A small network was shown many inputs. Here are its activations along a few directions, one row for each input.
Each table varies a few parts of the input and shows all the possible inputs, shuffled.
A made-up example of a description, with smaller parts first: one of 5 places around a ring, together with either a single point or one of 9 places around a ring or (one of 3 separate values, together with one of 4 places along a line).
Shared parts are said once, and a part with two or three values counts as separate values.
(in the rows, 100 means zero)

A family of inputs:
row 1: 129, 101, 131, 86, 101, 109, 94, 113, 91, 90, 82, 82
row 2: 112, 69, 129, 75, 108, 85, 110, 139, 122, 104, 107, 60
row 3: 131, 107, 100, 114, 117, 102, 110, 113, 109, 82, 110, 65
row 4: 59, 105, 58, 142, 91, 89, 95, 94, 79, 126, 85, 153
row 5: 128, 81, 118, 56, 114, 68, 85, 114, 97, 67, 87, 99
row 6: 123, 96, 125, 57, 112, 93, 93, 138, 86, 86, 98, 84
row 7: 123, 115, 101, 115, 91, 84, 119, 85, 131, 140, 97, 68
row 8: 130, 140, 103, 116, 106, 92, 118, 90, 115, 124, 93, 86
row 9: 144, 91, 87, 95, 107, 77, 89, 83, 99, 63, 97, 89
row 10: 22, 73, 124, 85, 112, 114, 101, 111, 57, 83, 135, 124
row 11: 56, 70, 51, 137, 104, 102, 94, 115, 70, 82, 95, 129
row 12: 30, 78, 132, 116, 103, 130, 97, 86, 64, 88, 121, 123
row 13: 142, 122, 77, 74, 80, 92, 94, 63, 131, 102, 87, 117
row 14: 40, 82, 94, 127, 114, 126, 96, 79, 62, 83, 146, 116
row 15: 37, 61, 80, 95, 106, 91, 97, 146, 65, 82, 83, 136
row 16: 46, 66, 89, 126, 96, 107, 93, 122, 72, 88, 70, 137
row 17: 116, 75, 135, 102, 98, 101, 110, 115, 127, 108, 90, 57
row 18: 138, 139, 97, 99, 93, 93, 106, 82, 95, 124, 91, 94
row 19: 55, 107, 46, 119, 74, 111, 88, 99, 105, 119, 92, 158
row 20: 137, 137, 84, 75, 81, 117, 101, 85, 120, 121, 96, 101
row 21: 121, 101, 137, 103, 112, 108, 108, 120, 111, 91, 85, 74
row 22: 125, 81, 98, 113, 102, 94, 112, 109, 124, 99, 115, 48
row 23: 139, 107, 94, 97, 105, 102, 96, 106, 89, 81, 107, 72
row 24: 134, 86, 124, 84, 102, 84, 86, 90, 102, 72, 72, 98
row 25: 143, 124, 91, 98, 94, 67, 99, 60, 106, 106, 81, 111
row 26: 122, 113, 87, 91, 79, 107, 113, 88, 155, 137, 102, 73
row 27: 36, 122, 87, 107, 84, 135, 86, 62, 96, 121, 141, 142
row 28: 116, 96, 132, 76, 123, 92, 107, 144, 106, 87, 101, 77
row 29: 40, 119, 100, 130, 100, 112, 94, 58, 71, 127, 135, 137
row 30: 128, 138, 89, 92, 93, 116, 112, 93, 140, 120, 98, 91
Q: What do these inputs look like to the network?
A: one of 5 places along a line, together with either one of 2 separate values or one of 4 places along a line
Q: Changing only the place on the line of 5 turns row 28 into row 21. The same change can be made to row 15. Which row results?
A: row 16
Q: Which other rows does row 26 become when the place on the line of 5 takes its other values? List them by row number.
A: row 2, row 7, row 17, row 22

A family of inputs:
row 31: 185, 145, 94, 84, 86, 85, 102, 69, 143, 122, 83, 78
row 32: 105, 60, 142, 72, 124, 86, 94, 142, 77, 56, 91, 78
row 33: 162, 148, 116, 95, 91, 106, 121, 67, 155, 140, 114, 51
row 34: 180, 141, 84, 94, 85, 86, 113, 85, 152, 130, 77, 67
row 35: 19, 94, 58, 140, 88, 114, 92, 81, 70, 112, 111, 162
row 36: 105, 54, 134, 83, 123, 89, 102, 159, 86, 64, 88, 70
row 37: 18, 96, 62, 129, 87, 116, 90, 82, 72, 111, 111, 165
row 38: 18, 96, 61, 139, 88, 118, 93, 88, 74, 114, 106, 161
row 39: 105, 51, 132, 84, 124, 87, 100, 151, 84, 61, 90, 69
row 40: 4, 108, 87, 137, 94, 137, 99, 73, 73, 127, 146, 142
row 41: 88, 62, 160, 84, 123, 112, 108, 138, 90, 74, 121, 52
row 42: 182, 139, 83, 96, 86, 83, 110, 79, 150, 126, 82, 67
row 43: 22, 102, 68, 126, 89, 115, 88, 72, 61, 109, 112, 170
row 44: 110, 61, 141, 71, 126, 87, 94, 141, 75, 49, 96, 78
row 45: 104, 53, 135, 74, 123, 88, 98, 153, 86, 60, 91, 74
row 46: 187, 146, 92, 82, 88, 88, 102, 67, 141, 115, 85, 76
row 47: 24, 103, 65, 125, 91, 118, 86, 70, 59, 102, 115, 170
row 48: 182, 141, 86, 85, 84, 85, 109, 80, 151, 126, 82, 71
Q: What do these inputs look like to the network?
A: one of 3 separate values, together with either a single point or one of 5 places along a line
Q: Which other rows does row 35 become when the place on the line of 5 takes its other values? List them by row number.
A: row 37, row 38, row 43, row 47

A family of inputs:
row 49: 167, 84, 156, 54, 118, 69, 100, 137, 113, 78, 77, 51
row 50: 16, 41, 110, 106, 118, 115, 93, 159, 51, 71, 95, 128
row 51: 153, 110, 164, 89, 122, 105, 119, 110, 129, 105, 122, 13
row 52: 37, 139, 45, 131, 66, 126, 94, 50, 99, 149, 124, 158
row 53: 162, 72, 142, 64, 116, 85, 106, 168, 120, 73, 70, 41
row 54: 182, 84, 128, 59, 119, 78, 95, 122, 110, 57, 95, 49
row 55: 170, 96, 144, 50, 116, 79, 98, 122, 112, 62, 81, 56
row 56: 174, 162, 76, 89, 72, 100, 114, 56, 158, 151, 98, 72
row 57: 192, 159, 58, 107, 82, 75, 111, 64, 140, 132, 66, 93
row 58: 185, 153, 78, 106, 77, 89, 106, 46, 151, 134, 75, 83
row 59: 49, 128, 47, 149, 70, 115, 88, 39, 89, 133, 102, 170
row 60: 35, 139, 50, 133, 71, 131, 99, 48, 113, 152, 131, 161
row 61: 14, 26, 98, 121, 119, 101, 99, 153, 58, 65, 103, 114
row 62: 157, 57, 130, 79, 118, 70, 112, 162, 126, 68, 78, 29
row 63: 170, 162, 81, 90, 77, 104, 117, 54, 172, 154, 103, 76
row 64: 9, 78, 136, 134, 116, 139, 111, 102, 58, 100, 154, 102
row 65: 33, 55, 95, 102, 118, 109, 78, 111, 40, 52, 123, 138
row 66: 53, 136, 25, 150, 79, 99, 88, 58, 81, 131, 91, 179
row 67: 19, 51, 125, 96, 116, 101, 88, 126, 40, 75, 104, 141
row 68: 24, 66, 113, 93, 113, 110, 85, 113, 41, 58, 109, 147
Q: What do these inputs look like to the network?
A: one of 2 separate values, together with either a single point or one of 4 places along a line or one of 5 places along a line
Q: Which other rows agree with row 65 in the choice among 2 separate values? List them by row number.
A: row 50, row 52, row 59, row 60, row 61, row 64, row 66, row 67, row 68
Q: Which other rows does row 49 become when the place on the line of 5 takes its other values? List them by row number.
A: row 53, row 54, row 55, row 62
Q: Which other rows does row 64 become when the choice among 2 separate values takes its other values? List them by row number.
A: row 51
